Each row below holds a small network's activations on one record, seen along a few directions.
After each row come some of the record's fields: SULA, KENAF, RIK, SINAF, DATU, DUKUZ.
Other fields move the rows too, some of them a lot.
Random noise pushes rows far along 2 fixed directions. That doesn't count. These rows show it; they differ only by the noise:
[ 113   -5  -67   44 -180 -157   50 -133  -58 -107   17  -49 -133  -62
    2  147   34   62 -225  -67]
[  -7  -13 -203   74  -25  -66  138 -291  -36 -251  143 -126  -91  -61
  105   96  -72   80 -406 -216]
[ -25  -78  -74   73  202  117  220 -300  -89 -188   39 -271  -60  -38
   51  -20   41  -11 -191  -70]
[  18  -34 -121   66   16  -24  145 -253  -61 -191   73 -158  -91  -53
   59   68   -3   42 -281 -124]

[ 200 -153  -40  185  124   55  189 -195 -159 -180  126 -204   52  -23
   76   90   20 -291  -75  205]
SULA is tenu, KENAF is bon, RIK is tiru, SINAF is vugad, DATU is vovag, DUKUZ is lep
[  42  -22   56  -15  -36  105  -30  136  -14   62    4   69  106   46
    5   52  -25 -140  146  210]
SULA is tenu, KENAF is bon, RIK is tiru, SINAF is vugad, DATU is vovag, DUKUZ is kefas
[ -63 -135 -260  173  425   39  188 -507   85 -290  297 -204  145 -198
  218 -152  -26   13 -300 -434]
SULA is tenu, KENAF is bon, RIK is tiru, SINAF is gek, DATU is zuv, DUKUZ is lep
[  39  -32  182  -50   17  -12  -77  102   40  199 -133   13   14  -40
 -105  -73  140   34  240   59]
SULA is tenu, KENAF is bon, RIK is tiru, SINAF is gek, DATU is vovag, DUKUZ is kefas
[ 389  -79  240  109 -222 -193  -84  190  -52  190 -113   89   26  -53
 -147  113  208 -252  349  381]
SULA is tenu, KENAF is bon, RIK is tiru, SINAF is vugad, DATU is zuv, DUKUZ is lep
[ 106 -147   42  189  314  156  172 -176  -17  -67   80 -179  172  -52
   30 -120   77 -296  147  162]
SULA is tenu, KENAF is bon, RIK is tiru, SINAF is vugad, DATU is zuv, DUKUZ is lep
[ -78  147  317 -301 -293  -33 -252  523  -48  377 -383  166 -182  144
 -276    2  129  215  369  210]
SULA is basu, KENAF is karug, RIK is gepob, SINAF is gek, DATU is seb, DUKUZ is kefas
[  97  -10 -142   52  -96 -316 -110 -161  148  -42  149  117   24 -200
   65   19   22  169 -181 -400]
SULA is tenu, KENAF is bon, RIK is tiru, SINAF is gek, DATU is vovag, DUKUZ is lep
[  39 -175  -23  182  485  111  173 -354   62  -90  109 -217  185 -194
   75 -234  170 -130   87 -138]
SULA is tenu, KENAF is bon, RIK is tiru, SINAF is gek, DATU is zuv, DUKUZ is lep
[  20  -31 -218   58   20 -220  -25 -265  111 -149  214   20   21 -171
  132    5  -45  181 -305 -464]
SULA is tenu, KENAF is bon, RIK is tiru, SINAF is gek, DATU is vovag, DUKUZ is lep
[ -52  172   61 -186 -391 -202 -230  309    5  164 -113  250 -163   50
 -100  133  -54  250    1  -48]
SULA is basu, KENAF is karug, RIK is gepob, SINAF is gek, DATU is vovag, DUKUZ is kefas
[-270  127  243 -340  -61  254 -119  389 -157  238 -392  -52 -221  288
 -211  -34   -6  191  234  175]
SULA is basu, KENAF is karug, RIK is gepob, SINAF is vugad, DATU is seb, DUKUZ is lep
[-282   80  -48  -93  170  177   33   17   16  -29    4  -26   17   38
   16 -144  -84  125  -55 -140]
SULA is basu, KENAF is karug, RIK is gepob, SINAF is gek, DATU is vovag, DUKUZ is kefas
[ 205  -77  302   64   47  226  150  180 -224   96 -246 -155  -28  137
 -158   40  211 -393  456  672]
SULA is tenu, KENAF is karug, RIK is gepob, SINAF is vugad, DATU is zuv, DUKUZ is lep
[-337  216 -282 -100 -274   96  -21  149   36 -191  168  201  -41  258
  156  157 -501   81 -460  -48]
SULA is basu, KENAF is karug, RIK is gepob, SINAF is vugad, DATU is vovag, DUKUZ is kefas
[ 317   -8   -7  160 -369 -284  -72  126   15   -7  151  233   83  -59
    9  222  -45 -223  -27  243]
SULA is tenu, KENAF is bon, RIK is tiru, SINAF is vugad, DATU is zuv, DUKUZ is kefas
[  39  -71   66   88   82  289  241    4 -258 -109  -64 -216  -43  195
   21  113  -25 -324   50  475]
SULA is basu, KENAF is karug, RIK is gepob, SINAF is vugad, DATU is vovag, DUKUZ is lep
[-135  -12 -120   89  227  -15   11 -112  226  -43  188   77  180 -120
   83 -192  -61   28  -48 -265]
SULA is tenu, KENAF is bon, RIK is tiru, SINAF is gek, DATU is vovag, DUKUZ is kefas
[-193   64   83 -230   -5   48  -86   95  -88   98 -215  -99 -231   86
 -104  -19   39  330   -7 -258]
SULA is basu, KENAF is karug, RIK is gepob, SINAF is gek, DATU is vovag, DUKUZ is lep
[-310   66 -213  -38  200   33  -14 -102  196 -108  190   46   73  -30
  119 -159 -204  203 -253 -409]
SULA is tenu, KENAF is bon, RIK is tiru, SINAF is gek, DATU is seb, DUKUZ is kefas
[-242  -85  -27  -24  481  338  210 -239  -99 -131   -3 -327    6   31
   43 -216   31   49  -39 -210]
SULA is basu, KENAF is karug, RIK is gepob, SINAF is gek, DATU is vovag, DUKUZ is lep
[ 113  -33 -121  109  -60 -107    9 -135   19 -124  170   28   72  -70
   92   87  -82  -97 -171  -38]
SULA is tenu, KENAF is bon, RIK is tiru, SINAF is vugad, DATU is zuv, DUKUZ is lep
[-373   43  -51 -125  332  297  107  -65  -13  -74   -2 -151  -23  100
   57 -178 -104  160  -80 -185]
SULA is basu, KENAF is karug, RIK is gepob, SINAF is gek, DATU is vovag, DUKUZ is kefas
[  18  151 -132 -111 -443 -437 -315  142  190   83   91  373  -56 -128
   12  149 -113  323 -235 -333]
SULA is tenu, KENAF is bon, RIK is tiru, SINAF is gek, DATU is vovag, DUKUZ is kefas
[ 337   18  305  -25 -450 -304 -189  317 -114  300 -291  181 -169  -29
 -246  177  292  -28  388  304]
SULA is basu, KENAF is karug, RIK is gepob, SINAF is gek, DATU is zuv, DUKUZ is lep
[  24   36 -159  115  -97 -141  -57  -30  181  -77  247  225  181  -81
  113   29 -167  -87 -149  -60]
SULA is tenu, KENAF is bon, RIK is tiru, SINAF is vugad, DATU is vovag, DUKUZ is kefas
[ 213   54 -230   56 -466 -372 -119  -48  -11 -173  229  187  -59  -52
  120  333 -199   32 -429 -128]
SULA is tenu, KENAF is bon, RIK is tiru, SINAF is vugad, DATU is zuv, DUKUZ is lep
[ 201  -74  312  109   94   95   36  129  -74  148 -121  -18  130   22
 -123  -75  211 -314  482  390]
SULA is basu, KENAF is bon, RIK is gepob, SINAF is vugad, DATU is zuv, DUKUZ is lep
[-124   92  147 -223 -119  156  -59  182 -180  114 -233  -67 -195  219
  -85  110  -54   98   80  196]
SULA is basu, KENAF is karug, RIK is gepob, SINAF is vugad, DATU is vovag, DUKUZ is lep
[-165  117 -104 -224 -259 -101 -126   62  -62  -24  -91   11 -265   81
   -5  119 -113  432 -337 -377]
SULA is basu, KENAF is karug, RIK is gepob, SINAF is gek, DATU is vovag, DUKUZ is lep
[-306   80  -74  -87  194  218    9   69   86  -34   74  -14   62  129
   49 -128 -234   52  -87  -58]
SULA is tenu, KENAF is bon, RIK is tiru, SINAF is vugad, DATU is seb, DUKUZ is kefas
[-355   27   77 -153  443  402   39   22   31   82 -134 -194   41  131
  -43 -280  -53   66  163   -5]
SULA is tenu, KENAF is bon, RIK is tiru, SINAF is vugad, DATU is seb, DUKUZ is lep
[-282  297 -335 -246 -545 -384 -311  104  165  -53   88  367 -274   80
   87  204 -369  577 -632 -601]
SULA is basu, KENAF is karug, RIK is tiru, SINAF is gek, DATU is seb, DUKUZ is lep
[ -71  107   13 -281 -304 -238 -230  131  -73  135 -158   55 -315   37
 -117  127  -10  456 -195 -322]
SULA is basu, KENAF is karug, RIK is tiru, SINAF is gek, DATU is vovag, DUKUZ is lep
[ 175 -126   10  159  158 -133   27 -202   85    7   65  -25  121 -224
   12 -102  204  -65  102 -124]
SULA is tenu, KENAF is bon, RIK is tiru, SINAF is gek, DATU is zuv, DUKUZ is lep
[   2   63   68 -258 -293 -167 -176  191 -133  169 -259  -19 -350   56
 -156  170   62  338  -40 -103]
SULA is tenu, KENAF is karug, RIK is tiru, SINAF is gek, DATU is vovag, DUKUZ is lep
[ 112 -278   81  227  630  290  342 -393 -171 -176   45 -486  115 -136
   70 -171  275 -263  168   67]
SULA is tenu, KENAF is bon, RIK is gepob, SINAF is gek, DATU is vovag, DUKUZ is lep
[-130  157 -185 -139 -391 -198 -125  115   15  -42   60  191 -203  118
   51  194 -268  290 -408 -208]
SULA is basu, KENAF is karug, RIK is tiru, SINAF is gek, DATU is vovag, DUKUZ is kefas
[-552  218 -399 -308  -33  192  -28  -76  -38 -238   90  -94 -244  232
  157   99 -518  421 -694 -389]
SULA is tenu, KENAF is karug, RIK is tiru, SINAF is vugad, DATU is seb, DUKUZ is lep

Here are new rows. What are their fields?
[ 106   68  176 -181 -308 -295 -259  207   -3  250 -193  153 -185  -13
 -157   63  133  305   99 -163]
SULA is basu, KENAF is bon, RIK is tiru, SINAF is gek, DATU is vovag, DUKUZ is lep
[-215  -78   52 -134  493  253   68 -195  -19   40 -112 -316  -24  -39
  -18 -257  115  200   79 -249]
SULA is tenu, KENAF is bon, RIK is tiru, SINAF is gek, DATU is vovag, DUKUZ is lep
[ 159  -50 -136  141  -90 -128   46 -137  -19 -172  202    1   41  -43
  106  132  -99 -123 -213  -27]
SULA is tenu, KENAF is bon, RIK is tiru, SINAF is vugad, DATU is zuv, DUKUZ is lep
[ -49   15 -107    0  -15 -134  -56  -30  110  -32  129   85   20  -74
   51  -17  -75  137 -147 -257]
SULA is tenu, KENAF is bon, RIK is tiru, SINAF is gek, DATU is vovag, DUKUZ is kefas
[ 374 -144  -21  207 -226 -257    0 -106  -52  -34   58   35   16 -171
   -5  190  176 -145  -47   43]
SULA is tenu, KENAF is bon, RIK is tiru, SINAF is gek, DATU is vovag, DUKUZ is lep
[ 436  -38   54  192 -383 -527 -201   77  162  140   41  329   68 -260
  -76  119  220  -93  158  -14]
SULA is tenu, KENAF is bon, RIK is tiru, SINAF is gek, DATU is zuv, DUKUZ is lep
[ 342  -52  271    5 -230 -343 -219  184   58  330 -208  169  -23 -184
 -209   17  352   33  415   76]
SULA is tenu, KENAF is bon, RIK is tiru, SINAF is gek, DATU is vovag, DUKUZ is lep
[-231  132 -113 -173  -60 -118 -187   59  165   47   44  163  -28  -39
   31  -46 -137  338 -187 -349]
SULA is tenu, KENAF is bon, RIK is tiru, SINAF is gek, DATU is seb, DUKUZ is kefas
[ -60   -2  -49  -28   79   37   79 -121  -43 -102  -17 -105  -95    0
   33    0   35  101  -89 -140]
SULA is tenu, KENAF is karug, RIK is gepob, SINAF is gek, DATU is vovag, DUKUZ is lep
[ 311 -152  212  190   22 -109   20   15   65  153  -11   51  180 -198
 -119  -81  300 -243  373  212]
SULA is tenu, KENAF is bon, RIK is tiru, SINAF is gek, DATU is zuv, DUKUZ is kefas
[ -54   16  121 -217  -90   21  -69  187 -146  164 -243  -86 -237   85
 -144   77   64  181   84   86]
SULA is tenu, KENAF is karug, RIK is tiru, SINAF is gek, DATU is vovag, DUKUZ is kefas
[-230   32  192 -192  265  370   11  213  -76  161 -203 -153   -6  194
 -106 -150  -31  -16  262  274]
SULA is tenu, KENAF is bon, RIK is tiru, SINAF is vugad, DATU is seb, DUKUZ is kefas
[ -64  -24   99  -69  130  145   71   -9  -75   44 -158 -135  -76   74
  -30  -57  106   46  131   36]
SULA is basu, KENAF is karug, RIK is gepob, SINAF is gek, DATU is vovag, DUKUZ is lep
[ 218 -133  -25  212  111 -188   31 -208  107  -32  119    7  128 -227
   32  -70  175 -112   69 -134]
SULA is tenu, KENAF is bon, RIK is tiru, SINAF is gek, DATU is zuv, DUKUZ is lep
[  34  -98  181   57  349   74   56 -129   61   87  -54 -107  134 -128
  -34 -257  263    8  314 -130]
SULA is basu, KENAF is bon, RIK is gepob, SINAF is gek, DATU is vovag, DUKUZ is lep
[ 200  -37 -293  160 -222 -423  -37 -277   84 -237  316  104   -7 -211
  166  172  -76  113 -455 -448]
SULA is tenu, KENAF is bon, RIK is tiru, SINAF is gek, DATU is zuv, DUKUZ is lep
[ -73 -206  112  119  647  483  413 -282 -187 -158  -71 -499   26   72
   42 -195  178 -254  195  193]
SULA is tenu, KENAF is karug, RIK is gepob, SINAF is gek, DATU is zuv, DUKUZ is lep
[-107  -73 -219  140  323   90  140 -283  158 -222  328  -42  219 -125
  213 -152  -95  -28 -182 -336]
SULA is tenu, KENAF is bon, RIK is tiru, SINAF is gek, DATU is vovag, DUKUZ is kefas
[ 104   22  -46   44 -138 -176 -116   11  113   26   71  150   57  -70
   16   46  -30  -18  -17  -56]
SULA is tenu, KENAF is bon, RIK is tiru, SINAF is vugad, DATU is vovag, DUKUZ is lep
